A small network was trained on made-up records. Each row is its average activation on records with the value named, seen along a few directions.
Related values have similar rows: they may be neighbours, one step apart, or belong to one group.
In the rows, 128 means zero.

Field ZAB:
kuda: [ 57 101 148  98 166 137 138  84 149 189 158  63 136]
dip: [160 164  98 181 154 102 156  85 139  61 165  95 203]
gese: [120  88 150  95 217 113 126 105 130 140 168 129 125]
kos: [178 175 120 132  86 176 148 149 114  83 181 133 168]
dadup: [189 189 120  60  76 148 116 165 103 124 141 140  74]
mab: [174 117 121 158 221  89 114 152 156 101 177 140 142]
gunov: [112 127 178 149 125 167  80 118 153 214 131  78  85]
tamim: [133 117 105  52  60 120 117 100  49  97 104 153  71]
tofo: [ 94 101 103  96  91 114 121 136 147  61  48 183 104]
gebev: [ 69 107 113 178 114  92 152 157 118 126  47 142 175]
nem: [122 121 152 210  98 150 140 158 151 212  88 151 124]
The values of ZAB form a ring.
- Fewest steps between nem and kuda? => 2
- A walk along ZAB starts at kos and steps to its neighbour dip. Put gese, mab, gunov, tofo in the order it reaches them. => mab, gese, gunov, tofo

Field SOK:
riku: [ 89  76 172 148 182 115 119 107 122 238 133 103 108]
zifot: [ 94 101 140 204 199 122 106  95 195 161 150  74 142]
pabut: [139 128 131 106 213 132 157  99 141  88 227  97 196]
gavas: [239 195 111  91 101 133 117 144  96  71 171 153 100]
reve: [ 73  79 115 120  76 108 116 176 122 122  12 198  87]
tum: [ 88 139 170 140  56 183 139 165 127 224  83 123 122]
reb: [116 150  92  28  63 133 113 117 106  61 105 126  84]
faza: [186 156  94 186 134  98 157 122 117  58 142 150 185]
The values of SOK form a ring.
- Name the neighbours of tum, in listed order. => riku, reve
- Name the neighbours of gavas, in listed order. => reb, faza
